A small network was shown many inputs. Here are its activations along a few directions, one row for each input.
Each table varies a few parts of the input and shows all the possible inputs, shuffled.
A made-up example of a description, with smaller parts first: one of 2 separate values, together with either a single point or one of 9 places around a ring or (one of 6 places along a line, together with one of 8 places around a ring).
Shared parts are said once, and a part with two or three values counts as separate values.

Other details of the inputs shift rows strongly along two fixed directions, in all tables alike. That doesn't count.

Table:
r1: [  8  -5   0  30  18 -18  -5   0   3  37   1  -8  -8   2  -9 -12]
r2: [-16 -28   7  20 -31  -9  10   8 -12  18   3  -4   8 -10   2 -20]
r3: [ -8   0  -6 -32 -14   9  12   0  -5 -13  -1   7   8  -3   9  10]
r4: [  5  -5  -2  33  14 -16  -8  -3   0  36   4  -7 -11   5 -10 -10]
r5: [ -4  -5   8 -18 -12  13   0   3   6 -22   7   2  13  -5   8   2]
r6: [ -4  -6   8 -16 -14  12  -1   3   5 -23   7   4  12  -3   8   3]
r7: [ 12  22  -4   3  30   1 -16 -17  12 -11   5   3  -8   9  -1  12]
r8: [-11 -28   8  15 -29  -8  11  18  -7  21   5  -7  10 -12   0 -21]
r9: [ -5  -3   7 -15 -16   8  -2   4   3 -26   6   6  13  -3   5   3]
r10: [ -8  -3   6 -13 -15  11  -1   0   2 -26   6   5  11  -6   8   4]
r11: [  9  -2  -2  30  17 -17  -3   1   5  37   2  -9  -8   1  -8 -13]
r12: [ -7  -5   8 -15 -15  11  -3   1   3 -24   7   5  12  -3   6   4]
r13: [ -6  -1   0 -24 -17  14  12   3  -4 -21  -9   3  -2  -5   1   8]
r14: [ -4  -5   7 -18 -10  11   3   6   7 -24   6   3  15  -6   8   1]
r15: [-13 -30   5  14 -27  -4  13  16  -6  22   8  -8   9 -11   2 -21]
r16: [-16 -28   7  20 -29 -11  10  14 -12  17   3  -4   8 -13   1 -20]
r17: [ 11  27 -12  -4  30   8 -10  -9  -2  -7 -10   0 -16  15  -4  15]
r18: [ 14  21  -1   0  31  -1 -18 -14  13 -10   3   4  -6  10  -4  12]
r19: [  7  -6  -1  32  15 -16  -6  -2   2  37   4  -8 -11   5  -8 -11]
r20: [ -6  -1   5 -12 -15   7   0   2   2 -28   5   6  12  -6   7   3]
r21: [ 13  30 -11  -4  29   5 -10  -7  -1  -8 -13   1 -14  14  -4  14]
r22: [ -5  -1   6 -12 -17   6   1  -1   0 -29   4   6  13  -4   8   1]
r23: [ 16  20  -3  -2  32   4 -15 -14  16  -7   6   0  -6   9  -1  11]
r24: [  8  -5   1  32  16 -19  -6  -1   1  36   1  -7  -9   4  -9 -11]
r25: [-13 -30   7  14 -27  -4  12  16  -5  23   6  -8  10 -12   2 -21]
r26: [-16 -25  -3   0 -29 -12  22  15 -19  32  -6  -1   6 -10   1 -13]
r27: [ 12  28 -10  -4  31   5 -10  -7  -2  -8 -13   2 -14  14  -4  15]
r28: [  4  -3  -3  36  13 -18  -5  -9  -3  33   2  -6 -11   4  -7 -11]
r29: [ 13  24 -11  -9  28   5  -4 -13   6  -6 -10   0 -21   9  -8  16]
r30: [ -7  -3   7 -12 -14   6   1  -1  -1 -29   4   6  13  -4   8   2]
r31: [ -3  -3   7 -15 -15   9   0   5   5 -25   6   4  13  -3   7   2]
r32: [ -5   2  -1 -24 -18  11  13   6  -4 -24 -10   3  -1  -5   0   7]
r33: [ 12  28 -10  -4  30   8 -11  -9  -1  -6 -12   1 -15  14  -4  16]
r34: [  4   1 -12  15  15 -19   5  -5  -7  50  -8  -4 -14   3  -7  -3]
r35: [ 14  28 -13 -16  29  -4  -4 -15   5   2  -7   6  -9  10  -1  18]
r36: [ -6  -1   0 -24 -15  11  13   6  -5 -24 -10   4  -1  -5   0   7]
Each input here is: one of 4 places along a line, together with either one of 3 separate values or one of 6 places along a line.
Changing only the place on the line of 4 turns r26 into r35. The same change can be made to r14. Which row results?
Answer: r11
Start at r28 and move only the place on the line of 6, one step at a time. The first step leads to r7. Which rows follow, in order?
Answer: r4, r19, r23, r15
List by row number the other rows that have the place on the line of 4 in common with r12.
Answer: r2, r5, r6, r10, r13, r25, r33, r34
Which other rows does r3 become when the choice among 3 separate values takes its other values? List them by row number.
Answer: r17, r29

Table:
r37: [ -4   6  -3 -12  -6   3   5  -3  -4 -15  -4   5   5  -2   6   5]
r38: [ 11  14  -8   9  22   0  -5  -5   4  13  -4  -5 -15   8  -7   3]
r39: [  0   4  -1 -14  -7   8   5   1   2 -15  -2   0  -1  -2   0   4]
r40: [ -4   0   6   1  -6  10  -8  -2   1 -23   6   2   5   1   4   2]
r41: [-17 -30   4   5 -32   4  19  21 -14  15  -3  -8   5 -12   1 -18]
r42: [ 10  14  -5   7  22  -9  -7  -9   0  13  -7   0 -14   7  -8   6]
r43: [ -5 -21  -1  26  -6 -15   5   3  -6  46   5  -8  -2  -3  -3 -17]
r44: [ -3   4  -2 -14  -6   2   4  -1  -4 -15  -3   5   3   0   3   6]
r45: [  2   1   6  -7  -2   7  -4   6   5 -18   4   1  11   0   5   0]
r46: [  0   1   4 -10  -3   3  -2   0   8 -16   5   4   9  -4   3   2]
r47: [ -2   1   0 -15  -6   9   0   5  -2 -12  -3   4   1   3   1   8]
r48: [ -3   2   1 -15  -5   8   0   2  -5 -12  -3   4   3   1   3   6]
r49: [ -1   1   1 -14  -3   9   7   1   3 -16  -4   0  -1  -4   1   4]
r50: [ -7 -19   5  42 -10 -17   0   3  -8  31   2  -8  -7  -4  -8 -20]
r51: [ -4   4  -3 -14  -4   6   2   2  -6 -14  -2   4   5   2   5   5]
r52: [ 11   9  -4   7  23  -9  -7 -16  10  16   4   0  -8   5  -4   4]
r53: [-16 -30   8   9 -33  -4  11  20  -9  14   7  -4  16 -12   3 -19]
r54: [ 11  13  -5   7  21  -8  -6  -7   3  13  -7   0 -15   8 -10   7]
r55: [  3   1   7  -7  -3   3  -2   3   7 -20   3   3   9  -2   4   0]
r56: [ -1   0   3 -13  -4   3   0  -3   7 -14   7   4   7  -4   5   4]
r57: [ 11  10  -3  10  26  -6 -11  -9   9  15   5  -2  -7   6  -2   3]
r58: [  8  17 -10  10  23  -6  -6  -9  -2  14  -6  -1  -9   8  -2   4]
Changing only one part turns r47 into r54. The same change can be made to r48. Which row results?
Answer: r42
What do these inputs look like to the network?
Answer: one of 2 separate values, together with either a single point or one of 4 places along a line or one of 6 places along a line
Which other rows does r53 become when the place on the line of 4 takes its other values? List them by row number.
Answer: r43, r45, r57
